Each row below holds a small network's activations on one input, seen along a few directions.
Each table varies a few parts of the input and shows all the possible inputs, shuffled.
A made-up example of a description, with smaller parts first: one of 2 separate values, together with either a single point or one of 9 places along a line or (one of 5 places around a ring, together with one of 6 places along a line).
Shared parts are said once, and a part with two or three values counts as separate values.
In the rows, 128 means zero.

Other details of the inputs shift rows strongly along two fixed directions, in all tables alike. That doesn't count.

Rows:
R1: [ 84 149 137 155 116 118  98 119 146 142 115 120 143 118]
R2: [ 84 123 105 188 171 111  83 142 191 182 109 126  84 121]
R3: [ 85 141 140 146 139 125 116 128 137 158 131  96 155 123]
R4: [ 84 153  65 241 149 116  93 178 209 186 185  65  93  44]
R5: [239 107 107  83  88 128 163 165  99  64 144 126 104 132]
R6: [237 108 106  85  91 123 158 161  92  70 145 121 107 140]
R7: [ 86 158  46 241 126 110  81 167 205 165 173  72  86  66]
R8: [244 112 102  81  75 123 164 146  79  68 133 128 102 145]
R9: [ 81 138 126 145 127 119  95 118 147 144 124 109 152 134]
R10: [ 85 146  84 201 120 115  85 141 176 156 147  76 112 104]
R11: [ 87 150  92 190 125 109  88 143 182 154 145  98 120  81]
R12: [ 95 125 209  67 125 145 145  96  82 122  85 152 201 169]
R13: [213 105  94  96 100 136 167 148  87  99 158 123 111 129]
R14: [ 81 143 136 147 135 126 118 123 141 159 130 123 153 105]
R15: [ 89 151  83 184 126 108  92 142 179 155 142  79 122 101]
R16: [ 86 154  83 199 118 112  92 146 185 154 136  77 112  91]
R17: [227 106  92 104  90 136 172 155  83  92 156 118  96 129]
R18: [ 62 125 235  39 167 127 126  57  93 112  48 203 153 189]
R19: [189  84 133  76 140 120 175 133 106 110 116 165  74 149]
R20: [206  91 123  77 130 114 156 143 110  97 111 169  57 152]
R21: [ 96 138 212  55 115 131 126  71  83 117  78 161 209 199]
R22: [233 110  86 109  86 130 153 154 109  83 169 119  90 136]
R23: [212 110 111  81 100 132 172 136  81  99 143 128 123 131]
R24: [ 46 110 244  47 173 136 144  47  92 126  52 198 169 188]
R25: [216 110  91 113 100 140 167 146 104 111 176 116 101 123]
R26: [ 26 132 177 152 205 146  98  78 145 160  85 159 157 137]
R27: [ 98 136 200  70 120 134 144  83  70 126  78 147 199 179]
R28: [208 111  88 119 151 137 135 147 136  80 148 149  28  98]
R29: [ 35 156 173 146 144 139 107  98 149 179 118 133 184 123]
R30: [221 103  92 120 147 128 145 150 112  94 121 164  68 138]
R31: [ 65 113 217  89 186 142 130  65  91 142  51 199 191 195]
R32: [ 25 157 134 185 151 138 100 114 168 191 143 114 164 110]
R33: [ 78 142 131 141 134 129 122 124 146 158 123 109 156 112]
R34: [235 104 112  63  79 129 170 141  85  61 129 142 118 143]
R35: [ 56 109 210  93 177 130 121  81 112 168  52 183 174 188]
R36: [232 112  86 103  85 134 183 161  97  86 150 117  91 114]
R37: [ 79 146  89 210 147 125 103 163 177 174 174  87 117  73]
R38: [ 92 125 218  60 124 135 117  89  79 107  80 156 210 197]
R39: [ 79 142  94 202 145 128  99 157 175 177 166  69 121  92]
R40: [ 95 133 204  64 120 150 150  80  89 131  90 158 202 175]
R41: [233 107  99  99  96 127 155 169  94  68 161 136 102 122]
R42: [ 51 117 238  62 183 151 129  46  90 119  61 195 167 175]
R43: [236 107 130  75  89 126 163 152  84  60 141 148 115 137]
R44: [231 115  82 114  89 130 156 160 111  81 175 134  90 124]
R45: [221 119  68 127 100 131 166 160 122 116 180  96  84 105]
R46: [220 112 105  99  92 138 180 151  75  85 151 143 107 124]
R47: [ 90 157  57 244 133 114 100 170 200 180 176  68  85  49]
R48: [ 83 155  46 233 133 108  81 170 208 166 177  77  94  63]
R49: [ 87 151 144 149 122 124 100 117 158 145 131 128 149 125]
R50: [ 24 148 161 145 150 133 107 104 135 173 113 133 189 124]
R51: [ 83 157  89 192 125 119  93 143 198 159 151  84 120  97]
R52: [ 29 146 172 150 197 143  75  78 150 147  77 162 145 140]
Description of these inputs: one of 2 separate values, together with either one of 6 places around a ring or (one of 4 separate values, together with one of 5 places around a ring).
Question: The inputs of R49 and R29 match in every part but the choice among 2 separate values. If R28 is changed in the same way as R49 into R29, which row does it become?
Answer: R42
Question: The inputs of R38 and R39 match in every part but the choice among 2 separate values. If R21 is changed in the same way as R38 into R39, which row does it become?
Answer: R45
Question: Change only the choice among 2 separate values in R3. List by row number the other rows that result.
Answer: R6
Question: Change only the choice among 2 separate values in R20. List by row number the other rows that result.
Answer: R19
Question: Change only the choice among 4 separate values in R39. List by row number the other rows that result.
Answer: R13, R17, R25

Rows:
R53: [150 117 192  36 106 136 151  93  64  79  87 168 172 182]
R54: [195 125  58 166 115 120 128 174 160 115 178  86  62  92]
R55: [204 113 110  95 100 132 162 141  95  92 144 130 104 124]
R56: [ 98 149  66 212 137 108  84 163 201 164 159  81  96  82]
R57: [209 114  97 111 102 129 155 155 107 104 143 127 103 126]
R58: [105 138 121 153 132 127 119 141 143 155 141 109 145 116]
R59: [ 74 120 233  57 161 138 132  66  92 123  63 212 170 174]
R60: [ 51 152 112 190 143 125  99 125 177 183 143  87 139 103]
R61: [198 114 108 111 102 132 162 157 101 102 153 126 119 118]
R62: [ 45 150 117 190 143 121  88 130 179 182 130  99 148 109]
R63: [ 61 155 104 190 140 120  94 125 178 169 140  93 126 101]
R64: [ 70 139 178 105 128 126 109 101 119 129  89 147 183 156]
R65: [ 91 136 171 106 132 131 114 103 115 121 106 137 161 150]
R66: [199 118 112 101 102 126 152 143 105 101 131 135 115 135]
R67: [192 119  54 165 112 124 145 177 150 129 193  81  78  85]
R68: [202  97  51 159 145 108 145 175 163 128 158 110  12  95]
R69: [ 96 127 130 146 168 128 120 120 164 148 130 139  81 101]
R70: [156 122 141 103 114 130 133 130 103  98 125 145 133 138]
R71: [177  99 152  65 133 127 171 118 100  99 106 175  84 147]
R72: [108 134 126 143 130 132 128 130 131 142 145 108 141 119]
R73: [180 111 183  30 100 139 169  95  48  74  93 174 161 177]
R74: [ 13 148 197 115 149 127  87  76 135 156  81 136 203 167]
R75: [ 62 152 118 177 143 121  96 127 175 175 129  91 137 110]
R76: [ 70 136 186 104 137 134 107  90 119 134  96 140 181 165]
R77: [165 123 136 106 115 128 134 134 112 106 125 138 131 143]
R78: [218  88 143  70 151 146 164 117  70  72 102 192 100 164]
R79: [157 121 129 107 109 128 139 128 112 114 124 139 136 142]
R80: [117 118 202  50 117 141 147  81  72 111  84 164 193 188]
R81: [110 138 126 145 121 129 127 134 135 143 131 119 144 117]
R82: [ 54 154 143 154 143 121  97 109 161 166 108 107 155 129]
R83: [122 135 124 136 120 123 121 131 132 128 127 127 133 120]
R84: [205 121  51 165 101 121 145 183 149 115 175  95  67  81]
R85: [107 128 204  63 121 138 133  89  84 101  84 161 184 178]
R86: [229 104 130  64  87 142 183 133  57  76 135 161 128 151]
R87: [202 122  46 167 105 118 132 178 150 107 181 102  66  87]
R88: [204 104 159  42  97 141 176 107  50  75 115 166 145 171]
R89: [ 19 148 189 129 143 132 101  87 129 173  91 139 210 156]
R90: [ 39 157 124 177 148 118  80 120 176 162 125  98 141 107]
R91: [ 47 152 148 162 147 127  89 107 158 155 120 113 154 130]
R92: [190 114  59 175 157 134 135 163 164 113 172 133  35  72]
R93: [ 57 142 183 112 134 138 121  85 112 148 101 138 190 156]
R94: [210 103  82 132 152 145 154 149 132  95 160 144  37  95]
R95: [ 61 130  90 213 196 117  85 135 198 185 123 102  77 103]
R96: [202 118  98 103 105 124 145 147 115  94 144 121  98 130]
R97: [ 69 151 109 184 135 125 108 134 170 169 144  86 131  95]
R98: [ 77 147 111 175 134 122 106 134 170 161 137  91 126  99]
R99: [ 83 149  69 226 141 113  79 162 206 171 167  77  97  80]
R100: [224 111  77 127  99 132 165 171 106 101 176 118  92 107]
R101: [ 77 147 109 190 138 118  88 144 178 154 139 100 123  99]
R102: [ 95 123 134 140 156 113 121 127 160 150 115 149  91 119]
R103: [ 82 148 100 195 139 120  89 142 176 157 148 101 118 101]
R104: [204 109 127  80  97 133 164 136  77  87 129 151 124 138]
R105: [ 38 155 122 185 147 116  76 127 178 165 125 106 144 104]
R106: [235 105 130  62  89 139 182 139  62  81 132 154 128 154]
R107: [ 74 131 209  74 126 139 127  78  81 127  75 172 208 181]
R108: [228 114  71 127  93 126 157 164 113  93 163 125  80 110]
R109: [ 21 154 191 124 143 127  98  84 139 160  80 130 193 151]
R110: [160 119 129 105 115 133 151 135  99 112 144 123 133 124]
R111: [ 48 153 143 165 137 121  94 120 162 164 108 114 159 120]
R112: [179 112 170  38 102 138 160  99  57  71 103 171 154 178]
R113: [190 101  56 170 146 105 135 175 167 133 154 119  27  96]
R114: [210 107 108 101 101 135 166 153  94 100 155 131 122 130]
R115: [ 98 133  55 232 194 127  93 150 208 167 156  96  45  73]
R116: [ 90 104 216  62 175 139 128  71  79 123  43 203 175 206]
R117: [ 28 151 187 125 145 132 106  85 131 172  92 128 199 154]
R118: [ 31 153 154 155 146 124  91  99 163 171 107 112 169 135]
R119: [117 121 189  62 117 132 129  94  84 105  86 170 187 182]
R120: [184 114 123 101 107 135 158 146  91 102 146 136 130 126]
R121: [238 109  77 115  98 130 169 169 110  97 175 106  86 112]
R122: [107 134 129 140 128 129 129 134 135 140 141 106 142 115]
R123: [ 70 142 160 133 131 131 117 109 123 151 113 134 174 133]
R124: [234 112  76 117  92 131 172 163 103  92 173 112  80 102]
Question: The inputs of R96 and R56 match in every part but one. If R124 is changed in the same way as R96 into R56, which row does it become?
Answer: R123
Question: The inputs of R68 and R113 match in every part but one. If R55 is changed in the same way as R68 into R113, which row does it become?
Answer: R104
Question: Describe the family of inputs behind these rows.
Answer: one of 2 separate values, together with either one of 6 places around a ring or (one of 5 places around a ring, together with one of 6 places along a line)
Question: Start at R113 and move only the place on the ring of 6, one step at a time. The first step leads to R116. Which rows follow, in order?
Answer: R78, R92, R59, R102
Question: Start at R54 and move only the place on the line of 6, one step at a time. The first step leads to R96. Which rows follow, in order?
Answer: R82, R75, R117, R121
